A small network was shown many inputs. Here are its activations along a few directions, one row for each input.
In each table, some parts of the input vary, and every possible input appears once, in random order.
A made-up example of a description, with smaller parts first: ring(5) and (point or line(11) or (values(2) and line(6))).
Shared parts are said once, and a part with two or three values counts as separate values.

Other details of the inputs shift rows strongly along three fixed directions, in all tables alike. That doesn't count.

Rows:
r1: [  8  26 -15 -14  12  -8  10   2  14   7  31  23 -38  20]
r2: [  9  31 -11  -7   1 -14 -11   9 -12   4  50  19 -13  10]
r3: [ 36  16   6   4  -5 -32 -30 -31 -34  45  50  22  11  29]
r4: [  5 -14  16  -3 -10  -6 -13 -10 -14  21 -16  -4  26  -9]
r5: [ -4  -7  -1  22   8  13  11 -18  17   2 -29 -10  -4   4]
r6: [-11  -2   0  -4  10  20  23  18   6 -29  -6  -5 -12  -5]
r7: [ 13  27 -13 -18   1  -5   6  20   9   7  54  22 -11  13]
r8: [  6 -15  12  13  -4  -4 -11 -18  -3  16 -19 -11  22  -5]
r9: [ -7  -1  -5  -2  -8   7   5  25   1 -19   3  -9   3 -16]
r10: [  5 -15  16  -4 -20 -12 -26  -8  -6  15  -5  -7  31  -4]
r11: [ -4 -12   9  -7 -12 -12 -23  -3 -29 -14   6  -9  23  -7]
r12: [ 10 -11   5  -1  -6 -14 -12 -20 -16  12 -12  -6   7  -2]
r13: [ -3  -8  -3  -9  -8  10   9  23  -3 -18   2  -7   3 -19]
r14: [  2 -15  11  -6 -13  -4  -8  17 -19 -20  15  -6  28 -12]
r15: [ -4  -7  -1  17   9  16  13 -19  14   3 -31 -10  -5   4]
r16: [  3 -21   9 -19 -17 -13 -12  14 -34 -27  11  -8  18 -16]
r17: [ -7  -3  -3  18   2  12   7  -7  11  -4 -21 -11  -2   2]
r18: [ -4  -7   0  -5 -10  15  13  16  -6 -17   4  -6   1 -14]
r19: [  1  33 -20  -2   5  -3   5  14  -3 -11  47  20 -27  12]
r20: [-14  -1 -13  -8   8   4  20  14  11 -19 -23   1 -30 -11]
r21: [ -1   0   4  16  16  11  11 -26  14  21 -28  -5  -7   9]
r22: [ -5  -4   0   0  11  15  14   9   6 -21 -11  -7  -3  -2]
r23: [ -7  -7   2 -18 -10  11   8  20   7 -14   2  -1  -2 -13]
r24: [ -2  -9   9  -4 -13  -4  -9  17 -17 -20  14  -8  26  -8]
r25: [  6   1   3  14  15  -5  -4 -27   9  39 -17   7   3  16]
r26: [ -2  31 -15  26  36   3  16 -18  37  32  -8  16 -32  32]
r27: [-16   2  -7   7  11   1   2 -12  14   1 -37  -1 -17  -1]
r28: [  3  -5  15   4  -5 -16 -31 -42  -1  30 -25  -3  12  11]
r29: [ -2  -1  -3  -4  -3  -1   3  17   3  -2   4   3   4 -10]
r30: [-12  -3  -7  -8  -1  14  15  23  25 -21  -5   0 -17 -10]
Description of these inputs: line(5) and (values(2) or line(4)).
Question: The inputs of r5 and r30 match in every part but the line(5) part. If r18 is changed in the same way as r5 into r30, which row does it become?
Answer: r23
Question: Which other rows does r3 become when the values(2) part takes its other values? List them by row number.
Answer: r19

Rows:
r31: [-10 -11  -2  -8 -13   7   6  15   8 -16 -14 -10   0 -19]
r32: [-10 -13  -3 -16  -8   4   9  13  -1 -16 -17  -6  -6 -18]
r33: [11 13 -1  7 13  5  9 -5 11 21 13 13 -6 16]
r34: [-13 -10  -2  -7 -12   5   7  24   5 -17 -13  -8   5 -23]
r35: [ 6 19 -4 16 13  3  5 -2 14 21 15 12 -4 15]
r36: [  4  10  -1  -9  -2  -7  -5  15 -13 -13  33   7   1   4]
r37: [-14 -10   0 -10  -3   3   2   8  -2 -27 -15 -10  -6 -13]
r38: [ 5 15  0  9 14  3  3 -6 17 16 11 10 -5 19]
r39: [ 8 16 -3 11  8  4  3 -7 15 18 13  9 -6 16]
r40: [  6   8   0  -7  -3  -2  -2  19  -8 -11  37   8   6   3]
r41: [  2  16  -9   3   8  -6   0 -13  12  16   6  11 -20  15]
r42: [-12  -9  -5  -7  -7   4   4   5  -3 -25 -16 -12  -8 -15]
r43: [  8  12  -4  -2  -5  -3  -1  25 -14  -9  43  10   9  -2]
r44: [ 15 -22  22   3 -11 -21 -32 -43 -30  33 -21  -8  33   4]
r45: [-15 -11   0 -14  -8   2   2  12   4 -21 -16  -7  -4 -15]
r46: [  6  20  -7  15  18  -3   1 -11   0  12  13  10 -12  20]
r47: [ -8  -2  -3  16  14  12   9 -20  13  -5 -33 -11 -16   7]
r48: [  2  12  -8 -11  -5 -12  -6  16 -18  -9  33   9  -3  -4]
r49: [ 10   9  -3  -4  -8  -2  -3  17 -10  -8  38   7   6   1]
r50: [-14   0  -6  10  12   4   8 -15  19   6 -38  -5 -17   0]
r51: [-10  -4   1   8  14  10   8 -13  27   5 -35  -6 -11   5]
r52: [ 10  -8  10  14   9  -3  -7 -34  -8  21 -22  -5   7  13]
r53: [ 21 -33  29  -3 -28 -16 -33 -17 -42  19   1 -12  59 -11]
r54: [ -7 -15   0 -13  -9   8  12  18   4 -13 -14  -7   0 -19]
Question: The inputs of r33 and r53 match in every part but one. If r35 is changed in the same way as r33 into r53, which row does it become?
Answer: r43
Question: What is each input in this table made of?
Answer: values(4) and ring(6)
Question: Which other rows does r50 become when the values(4) part takes its other values? List them by row number.
Answer: r32, r41, r45
Question: Which other rows does r51 become when the values(4) part takes its other values? List them by row number.
Answer: r31, r34, r54

Rows:
r55: [ -2 -15   8 -10 -10   9   3   9  -7 -15  -5  -9   9 -12]
r56: [ 4 15 -9 -3  4 -5  7 19  3  6 26 14 -8  2]
r57: [  6  11  -4 -13  -8 -10  -4  15  -9  10  33  16   2  -2]
r58: [  4  14  -6 -11  -1 -13  -7   6 -18  -2  32  13  -5   3]
r59: [ -3 -14   0 -10 -16 -10 -11   0 -18 -14  -8 -11   6 -16]
r60: [ -6 -12   4  -2 -11  11   5   7  -1  -7 -14 -11  10 -17]
r61: [  2  -4  13  17   2  -1 -16 -31   3  23 -19  -7  17  12]
r62: [ 18  15  -1   4  11 -13  -8 -29   6  34  13  15 -11  28]
r63: [  4  23  -9  12  21   5   9 -13   5   7  11  10 -24  21]
r64: [  2  -4   8  12  -2 -10 -19 -33   6  24 -21  -6   9  11]
r65: [ -5  -3   5  11   8  -1  -6 -11  11   8 -19  -4   4   7]
r66: [  6  10  -3 -18  -2  -6   0  13  -8   0  32  15  -6   4]
r67: [-21  -3  -6  -8  -3  10  10  21  12 -26 -13  -6  -8 -15]
r68: [  4  -8   8  15   9 -12 -14 -32  -9  20 -26  -6  10  10]
r69: [  2 -17   7   1 -14   4  -1   9  -8  -4  -6 -10  23 -16]
r70: [  5  12  -6 -10   9  -2   9  16   3  -4  27  13 -13   8]
r71: [-23   9 -17  22  31  34  38   5  50 -24 -39  -7 -40   6]
r72: [  2 -17   7  -4  -7   9   5  10  -4 -15  -4  -8  12 -10]
r73: [ -2 -18   4 -12 -25  -7  -8   7 -11  -3  -9 -10  16 -22]
r74: [  1   4  -5   5   3   6   8  11  -7 -17  10  -1  -4  -1]
Question: The inputs of r68 and r63 match in every part but one. If r56 is changed in the same way as r68 into r63, which row does it become?
Answer: r60
Question: What is each input in this table made of?
Answer: values(4) and line(5)
Question: Which other rows does r59 become when the values(4) part takes its other values? List them by row number.
Answer: r62, r64, r73
